W =
array([[ -14.20,  -30.30,   20.17,   35.72, -164.23, -145.07,   78.84,
          25.93,  -27.66,  -92.05, -135.87, -149.06],
       [-169.10,  -86.50,  -62.39,  -67.82,  -17.53,   35.02, -122.25,
        -164.34,  -27.62,  -52.28,  -96.10,  -76.95],
       [-290.84,  -92.52,  -66.34,  -27.83,  -47.37,  162.40, -152.58,
        -268.74,   32.45,  -57.98, -153.19, -115.62],
       [ -15.77,  -30.68,   20.17,   67.76, -219.01, -147.42,   78.84,
          25.93,   10.54,  -70.86, -187.27, -200.71],
       [-256.73,  -88.88,  -63.31,  -47.44,  -26.57,  125.61, -146.41,
        -237.50,   17.03,  -52.11, -121.61,  -99.37],
       [-216.88,  -84.05,  -59.04,  -63.40,  -17.53,   81.30, -129.78,
        -203.27,   -4.14,  -54.69,  -96.10,  -76.95]])
The entry just right of -27.66 -> -92.05
The entry just right of -164.23: -145.07
Report the entry just right of the largest entry.
A: -152.58
The entry just right of 35.72 -> -164.23
The entry just right of -146.41 -> -237.50
The 3rd largest entry: 81.30
The 1st entry in reading order -> -14.20
The largest entry -> 162.40
Report the entry just right of the smallest entry.
A: -92.52
The entry just left of -86.50 is -169.10
The entry just right of 81.30 is -129.78
The fourth entry in reading order is 35.72
Report the second largest entry.
A: 125.61
The entry just left of -27.66 is 25.93
The entry just right of 67.76 -> -219.01
Report the third entry in reading order.
A: 20.17

x =
[[ -5  13  13  -6  10  13  12  -4  13  -1]
 [ 21 -42 -43  26 -28 -41 -38  19 -42   6]
 [-24  -3   1 -15  23  -2  18 -25  -6 -31]]
Counting starts at 1.
Find the entry directly above 6.
-1
Find the entry at row 1, column 2.
13
The entry at row 2, column 1 is 21
The entry in row 3 and column 1 is -24
The entry at row 1, column 3: 13
Find the entry in row 3 and column 2.
-3
The entry just right of 18 is -25
Find the entry at row 1, column 1.
-5
The entry in the bottom-right corner is -31
Find the smallest entry.
-43
Find the entry just left of -1.
13
The entry just right of the smallest entry: 26

[[-5.77, +1.02, -2.67, -3.02, +5.43, +5.27, +0.65, +4.59, -2.06, +1.01, +1.64, -0.30, -2.82, +2.70, +1.12, -0.54], [+6.35, -0.40, +0.21, +3.22, -4.58, -5.21, -3.08, -2.77, +1.88, +2.90, -2.36, +3.84, +0.01, +1.25, +1.39, -1.48], [-3.59, -0.38, +2.36, -1.78, +1.38, +2.47, +4.05, -0.53, -0.66, -5.32, +1.84, -5.38, +2.80, -4.60, -3.19, +2.76], [+4.70, +0.15, -1.58, +2.42, -2.64, -3.57, -3.97, -0.57, +1.11, +4.82, -2.14, +5.21, -1.98, +3.72, +2.76, -2.49], [-1.94, +1.03, -3.75, -1.14, +3.26, +2.33, -2.38, +4.00, -1.16, +4.59, -0.03, +3.60, -4.19, +5.36, +3.06, -2.39], [-5.49, +1.04, -2.89, -2.85, +5.40, +5.09, +0.27, +4.62, -2.04, +1.42, +1.47, +0.14, -3.06, +3.09, +1.36, -0.71], [-3.15, +1.12, -3.65, -1.72, +4.07, +3.31, -1.66, +4.39, -1.44, +3.85, +0.47, +2.72, -4.04, +4.94, +2.73, -2.00], [+5.97, -0.22, -0.45, +3.01, -4.04, -4.76, -3.55, -2.05, +1.66, +3.67, -2.30, +4.44, -0.71, +2.14, +1.94, -1.95], [+2.61, +0.64, -2.88, +1.27, -0.44, -1.52, -3.89, +1.32, +0.34, +5.50, -1.52, +5.37, -3.36, +5.10, +3.36, -2.87], [+1.08, -1.02, +3.77, +0.71, -2.62, -1.70, +2.77, -3.62, +0.93, -4.91, +0.29, -4.05, +4.13, -5.49, -3.23, +2.56]]
The largest entry: +6.35
The entry just left of +1.02 is -5.77
Find the entry just left of +2.47.
Answer: +1.38
Find the entry just left of +1.84.
Answer: -5.32
Find the entry just left of +3.09.
Answer: -3.06
The entry just right of -3.75 -> -1.14
The entry just right of the largest entry -> -0.40
The entry just left of -1.02: +1.08
Find the entry just right of the smallest entry.
Answer: +1.02
Find the entry just left of +5.36.
Answer: -4.19

+0.15	+0.30	+0.05	-2.03	+0.34	-2.01	+0.12	+0.50	+6.87
+0.10	-2.43	+0.25	+1.34	-0.16	+2.76	+2.05	+1.61	-3.06
+1.07	-0.42	-0.22	-1.37	+0.64	+0.60	-1.68	-0.62	-0.18
+0.09	+1.00	+0.99	+0.90	+0.00	+1.21	-0.62	-1.07	+2.30
+1.82	+3.70	-1.00	-1.10	-0.37	+1.39	-0.68	-0.47	-1.69
+0.15	+5.86	+0.54	-2.32	-0.63	+1.28	-1.23	-0.02	-1.29
+4.12	-3.89	-0.61	-0.03	-0.36	-1.86	-2.02	+0.16	+2.85
+1.99	-3.09	+0.01	+2.03	-0.49	-0.45	-2.08	-0.05	-0.48
+1.71	-0.08	+0.90	+0.31	-0.14	-1.91	-1.08	-0.21	-1.70
+2.25	+1.99	-0.39	+1.08	+0.37	-4.95	+0.48	+1.70	-0.14
-1.05	+0.40	-0.10	+1.98	+0.11	+1.97	-0.21	-0.15	+0.38
-3.27	+1.49	-0.52	-0.45	-0.30	-1.05	+1.15	+0.61	+0.63
-1.77	-1.30	+0.16	+1.33	-0.03	-3.93	-0.21	-0.60	-2.60
-1.52	+0.52	-0.53	-1.05	+1.51	+3.19	-0.33	+0.27	-4.54
+1.77	+1.15	-1.96	+0.03	+1.44	+0.17	+0.13	-2.91	-0.43
+1.03	-0.53	+0.03	-1.04	-0.58	+0.50	-1.62	-0.88	-0.15
Rows and columns are numbered from 1.
Find the entry directly above +1.49.
Answer: +0.40
The entry in row 1 and column 2 is +0.30
Find the entry in row 3 and column 1.
Answer: +1.07
Find the entry in row 1 and column 3.
Answer: +0.05
Find the top-left entry.
Answer: +0.15
The entry in row 3 and column 2 is -0.42
Find the entry in the bottom-right corner.
Answer: -0.15
The top-right entry is +6.87
The entry just right of -2.01 -> +0.12
The entry just right of +1.61 is -3.06
The entry just right of -1.96 -> +0.03
The entry just left of -1.86 -> -0.36
The top entry of the column that holds the smallest entry is -2.01
The bottom-left entry -> +1.03
The entry just left of -1.04 -> +0.03
The entry just right of -2.43 -> +0.25
The entry directly below +0.12: +2.05
Find the entry directly below -1.08.
Answer: +0.48
Find the entry directly below the smallest entry.
Answer: +1.97
The entry directly below -0.36 -> -0.49
The entry in row 2 and column 1: +0.10
Find the entry at row 3, column 3.
Answer: -0.22
The entry directly above +1.71: +1.99
Find the entry just right of -1.08.
Answer: -0.21

Questions about the row below.
1) Which number is the entry just right of -1.73?
2) Which number is the entry just right of -4.30?
3) Which number is the entry just right of -2.63?
4) Which number is the entry just right of +3.30?
[-2.61 +1.68 +2.07 -2.63 +0.86 +3.30 -1.65 -3.15 -2.50 +3.31 -1.73 +5.78
 -4.30 +0.40 -2.66]
1) +5.78
2) +0.40
3) +0.86
4) -1.65

[ 118.26   48.76   18.58   77.09  165.75  169.33  102.43  131.32  194.24
 -128.76  -18.36  172.14  140.37  -34.65  108.08   94.44]
The maximum?
A: 194.24
The entry just left of 140.37: 172.14
The entry just right of 118.26 is 48.76
The entry just right of 165.75?
A: 169.33
The entry just right of 18.58?
A: 77.09
